A small network was shown many inputs. Here are its activations along a few directions, one row for each input.
Each table varies a few parts of the input and shows all the possible inputs, shuffled.
A made-up example of a description, with smaller parts first: one of 5 places around a ring, together with either a single point or (one of 2 separate values, together with one of 4 places along a line) or one of 9 places around a ring.
Shared parts are said once, and a part with two or three values counts as separate values.
In the rows, 128 means zero.

Other details of the inputs vary at random and push rows far along two fixed directions, the same in every table; ignore that.

A family of inputs:
row 1: [112 121  83 128 119 133 167 139 129 110 168 134]
row 2: [130 140 101 134 108 146 146 111 121 134 136 132]
row 3: [129 139 107 135 104 143 147 113 123 137 140 132]
row 4: [119 106 183 104 168 102  96 159 141  95 101 126]
row 5: [144 158  66 181  87 109 170  91 140 198 151 178]
row 6: [114 120  94 131 117 135 165 143 134 109 166 132]
row 7: [ 95  79 220 108 202 120  91 206 138  75  99  82]
row 8: [134 131  62 123 105 115 134 128 132 133 149 144]
row 9: [163 182 154 139  83 158  94  48  99 194  75 123]
row 10: [150 157 163 136  99 153  99  72 109 167  88 119]
row 11: [140 119 105 123 117 112 126 127 133 133 132 150]
row 12: [116 114  94 136 115 134 164 135 132 114 170 133]
row 13: [139 140 163 131 110 145 105  90 114 150 103 117]
row 14: [121 115 155 146 151 132 122 159 133 136 132 117]
row 15: [139 118  67 137 106 117 154 123 138 142 149 161]
row 16: [101 113 189 115 185  86 101 179 146  83 114 126]
row 17: [132 116 118 164 127 129 149 144 122 156 141 127]
row 18: [153 141  91 156 112 132 169 115 138 172 166 136]
row 19: [131 120 156 121 144 102 110 139 136 120 114 141]
row 20: [130 109 197 110 176 123 106 159 136 106 112  93]
row 21: [109 110  87 130 124 134 170 152 136  96 172 132]
row 22: [130 124  62 123 114 118 134 136 136 121 149 143]
row 23: [155 153 164 149  90 152 101  60 111 179  94 121]
row 24: [159 176 174 130  97 157  78  47  96 191  67 116]
row 25: [107 108  80 133 124 135 175 150 138  97 176 134]
row 26: [123 102 199 107 179 120 107 162 136 102 107  88]
row 27: [158 135  85 162 107 129 174 108 126 175 159 137]
row 28: [156 156 166 148  88 155  99  62 112 180  92 121]
row 29: [107 128  67 116 131 134 167 146 126 103 167 133]
row 30: [148 136  62 160  91 109 169 105 136 169 156 175]
row 31: [108 119  99 117 133 134 154 144 127 100 156 127]
row 32: [142 129  73 153 101 111 163 110 139 164 147 167]
row 33: [123 126 122 135 112 138 144 124 130 124 147 126]
row 34: [157 159 184 143  92 151  85  56 106 183  83 116]
row 35: [170 189 172 139  90 167  71  30  93 203  50 118]
row 36: [132 129  93 113 118 116 117 139 134 119 131 136]
row 37: [141 122 186 102 143 115  74 129 129 120  82 127]
row 38: [105  92 195 122 184 126 103 192 135  96 113  96]
row 39: [127 150  92 123 114 141 143 110 114 136 136 129]
row 40: [110 122  83 121 126 133 166 145 127 103 165 132]
row 41: [153 146 166 114 120 131  52  90 117 152  66 117]
row 42: [108 130  75 115 131 134 165 154 128  94 160 129]
row 43: [110 124  79 121 130 137 164 148 129  96 159 131]
row 44: [149 145 150 111 114 125  65  98 119 151  83 120]
row 45: [138 120  91 126 115 110 138 130 134 131 143 155]
row 46: [128 141  99 131 116 148 143 111 120 131 133 131]
row 47: [ 89  96 220  98 210  79  86 204 149  49  99 108]
row 48: [ 92 107 225  97 207  87  80 197 152  64 100 113]
row 49: [159 178 153 135  89 155  94  48  97 192  80 122]
row 50: [139 117 187 101 148 116  71 129 129 116  79 123]
row 51: [131 111 187 113 176 118 112 160 134 104 122  97]
row 52: [108 127  72 118 135 138 164 153 129  91 160 130]
row 53: [135 128 113 136 124 107 139 131 140 139 138 158]
row 54: [110  97 185 130 179 121 108 186 129 101 122 101]
row 55: [106 110  83 127 124 130 173 152 135  98 178 133]
row 56: [104 109  69 126 125 131 180 154 134  96 183 136]
row 57: [150 158 164 133 105 155  94  68 107 167  82 118]
row 58: [ 96 102 196 110 191  87 100 185 151  76 102 115]
row 59: [112 126  81 124 120 136 168 145 131 106 163 133]
row 60: [107 110  74 129 127 135 177 152 136  94 174 135]
Description of these inputs: one of 5 places along a line, together with either one of 2 separate values or one of 4 places along a line or one of 6 places along a line.
Q: The inputs of row 35 and row 29 match in every part but the place on the line of 5. If row 46 is changed in the same way as row 35 into row 29, which row does it become?
A: row 24
Q: The inputs of row 1 and row 60 match in every part but the place on the line of 5. If row 16 is changed in the same way as row 1 into row 60, which row does it become?
A: row 58
Q: Which other rows does row 8 become when the place on the line of 4 takes its other values? List them by row number.
A: row 16, row 19, row 45
Q: Which other rows does row 9 become when the place on the line of 6 takes its other values? List them by row number.
A: row 3, row 6, row 33, row 42, row 59
Q: Start at row 39 and move only the place on the line of 6, one step at a time. The first step leads to row 49. Which rows follow, in order?
A: row 40, row 1, row 55, row 34

A family of inputs:
row 61: [144 126 182 127 147 126  98 132 124 143 100 113]
row 62: [138 142  81 165  98 113 172 112 138 165 160 161]
row 63: [134 136 150 120 120 141 107 108 119 132 112 117]
row 64: [166 179 169 145  88 169  93  39 101 199  74 114]
row 65: [130 127 139 139 134 111 137 129 135 136 132 143]
row 66: [131 133 198  94 157 115  65 124 123 113  70 109]
row 67: [146 139 149 118 117 131 101  97 120 146  99 123]
row 68: [ 97  97  71 115 139 126 175 180 141  73 186 133]
row 69: [ 97  83 136 111 183 106 145 213 150  66 160 111]
row 70: [114 112 122 114 135 133 135 148 128  97 139 121]
row 71: [ 85  89 188  68 209  97  85 213 144  21 113  98]
row 72: [133 134  84 162 104 116 168 117 139 161 157 159]
row 73: [135 134  82 164 104 117 170 113 137 162 158 162]
row 74: [127 124 147 113 132 128 103 130 125 116 111 122]
row 75: [126 122  74 131 111 127 156 133 132 124 156 145]
row 76: [131 147 139 134 116 153 127 100 111 140 116 114]
row 77: [151 147 160 126 108 148  97  81 115 157  93 117]
row 78: [135 140 123 124 120 124 111 117 127 139 109 139]
row 79: [128 125 122 123 121 138 130 123 124 120 132 124]
row 80: [133 153 150 130 114 155 117  93 112 149 110 113]
row 81: [121 140 137 128 122 149 130 114 112 131 124 114]
row 82: [124 122  61 131 111 123 165 136 135 120 171 146]
row 83: [ 98 102 117  98 166 107 128 189 144  63 144 129]
row 84: [126 131  50 136 108 118 167 133 136 132 163 159]
row 85: [139 133 166 114 127 132  89 109 120 132  91 117]
row 86: [129 115  84 154 123 123 164 144 138 146 163 138]
row 87: [142 157 162 135 108 156 106  81 104 161  93 111]
row 88: [135 120 106 152 125 126 147 135 132 151 146 133]
row 89: [112 109 211 111 175 108  89 160 138  95  95 113]
row 90: [135 120  81 157 119 125 166 137 135 152 163 142]
Q: What is each input in this table made of?
A: one of 5 places along a line, together with either one of 2 separate values or one of 4 places along a line
Q: Which other rows does row 67 become when the place on the line of 4 takes its other values? List them by row number.
A: row 64, row 66, row 77

A family of inputs:
row 91: [106 123 122 120 152 140 135 153 121  98 140 107]
row 92: [135 106 168 116 135 117  75 134 129 110  92 118]
row 93: [146 114 179 106 145 138  91 125 122 122 100 101]
row 94: [135 148  80 150  95 154 153  99 117 161 157 126]
row 95: [129 104 116 122 134 110 122 152 143 109 139 134]
row 96: [162 170 106 151  76 128 127  60 118 196 122 160]
row 97: [117 112 119 109 126 122 129 134 134  94 132 145]
row 98: [147 123 109 170 107 128 178 118 126 178 158 139]
row 99: [127 113 118 114 159 126 136 162 134 108 138 113]
row 100: [151 159 156 177  93 160 137  83 109 192 119 126]
row 101: [140 105 174 106 139 139  91 131 117 110 100 100]
row 102: [136 129  78 138 131 132 154 141 133 145 143 132]
row 103: [114 127 126 113 149 107 132 151 131 100 135 140]
row 104: [116  98 138 152 143  96 144 156 147 135 143 136]
row 105: [101 133 120 115 147 120 137 148 129  94 127 129]
row 106: [138 125  79 139 111 110 142 141 143 145 158 148]
row 107: [111 124 128 105 132 128 137 135 134  89 136 123]
row 108: [148 164 207 154 115 141  99  71 123 170  78 123]
row 109: [119 117 111 125 151 106 122 172 141 118 128 137]
row 110: [129 108 122 112 151 127 133 158 138 108 148 111]
row 111: [137 131 172 116 150 111  78 143 130 133  88 120]
row 112: [113 136  83 141 125 147 154 135 120 131 146 126]
row 113: [108 129 126 111 138 119 136 143 134  90 140 119]
row 114: [147 150 237 145 132 124  72  71 125 176  62 127]
row 115: [118 132  75 123  93 138 163 112 130 118 151 146]
row 116: [116 134 170 107 159 112  93 142 125 109  94 133]
row 117: [120 123  75 132  92 160 161 120 117 131 161 130]
row 118: [106 134 125 113 147 118 138 143 127  90 131 122]
row 119: [112 115 128 113 135 150 133 143 122 100 145 107]
row 120: [157 155  94 145  76 132 139  66 123 178 129 164]
Q: What is each input in this table made of?
A: one of 5 places around a ring, together with either a single point or one of 5 places along a line
Q: The inputs of row 92 and row 117 match in every part but the place on the ring of 5. If row 104 is changed in the same way as row 92 into row 117, which row does it become?
A: row 100
Q: List by row number the other rows that have the place on the ring of 5 in common with row 93.
A: row 98, row 99, row 101, row 102, row 110
Q: Start at row 99 and move only the place on the ring of 5, one step at a time. The first step leads to row 91. Which rows follow, in order?
A: row 118, row 103, row 111
Q: Start at row 105 and move only the place on the line of 5, one step at a time. The first step leads to row 118. Which rows follow, in order?
A: row 113, row 107, row 115
